Here are a small network's activations along a few directions, averaged over the inputs that share one value of a field.
Related values have similar rows: they may be neighbours, one step apart, or belong to one group.
(in the rows, 500 means zero)
Strong random noise was added to every row along 3 fixed directions; ignore it. To show where, here is one row again and again, with new noise each time:
[546 445 386 414 572 426 534 496 450 465 563 434 540]
[532 785 781 602 954 503 512 800 564 423 528 451 387]
[571 501 506 616 339 557 497 454 640 533 430 570 498]
[582 544 496 155 584 270 575 339 262 429 468 510 560]
[607 711 752 433 437 438 527 381 505 492 307 669 468]


T, 13 values:
t4: [362 265 341 566 329 537 493 567 543 580 612 500 451]
t12: [408 640 720 487 677 523 488 639 571 518 438 544 454]
t2: [294 732 734 734 913 492 416 758 456 437 702 394 449]
t3: [552 589 595 444 657 432 531 552 438 446 489 491 541]
t9: [576 497 432 501 344 321 583 223 444 461 529 526 538]
t6: [502 437 374 459 626 665 470 613 446 481 341 418 455]
t10: [451 242 373 391 263 524 385 393 473 557 417 537 492]
t8: [522 568 511 414 818 631 495 669 413 428 491 360 457]
t5: [578 721 790 510 472 406 486 412 468 452 422 637 517]
t11: [697 342 343 126 345 425 533 186 327 459 282 481 610]
t7: [545 362 305 313 307 496 514 420 482 490 482 537 622]
t1: [307 587 509 526 581 396 564 601 436 590 774 435 447]
t13: [451 721 818 657 385 517 508 406 559 567 450 699 410]
T is arranged as a tree with 5 forks.
Question: Name the neighbours of t3, in listed order.
Answer: t5, t7
Question: Name the neighbours of t6, in listed order.
Answer: t8
Question: Name the neighbours of t4, in listed order.
Answer: t12
Question: Name the neighbours of t2, in listed order.
Answer: t13

B, 13 values:
b4: [560 797 814 694 496 531 480 478 621 489 472 604 377]
b9: [336 469 401 232 727 163 618 436 173 464 785 392 555]
b3: [615 410 311 386 412 520 444 297 474 430 427 460 567]
b13: [378 580 647 489 744 394 502 653 429 460 680 452 432]
b8: [585 429 486 474 525 590 510 524 542 470 454 440 534]
b10: [554 251 276 423 389 561 442 490 441 512 461 452 532]
b6: [469 741 694 459 674 422 510 559 408 417 481 598 429]
b11: [496 228 134 370 732 636 486 663 407 433 542 325 485]
b1: [639 475 431 344 393 423 524 377 514 489 353 559 548]
b2: [494 560 513 646 439 485 503 578 568 548 564 430 540]
b5: [414 693 840 412 342 450 474 330 437 607 358 731 495]
b7: [498 719 766 207 750 363 521 533 334 437 355 576 447]
b12: [472 671 652 503 926 375 641 681 396 446 613 360 520]
B is arranged as a tree with 5 forks.
Question: Name the neighbours of b12, in listed order.
Answer: b2
Question: Name the neighbours of b13, in listed order.
Answer: b9, b6, b5
Question: Name the neighbours of b1, in listed order.
Answer: b8
Question: Name the neighbours of b11, in listed order.
Answer: b10
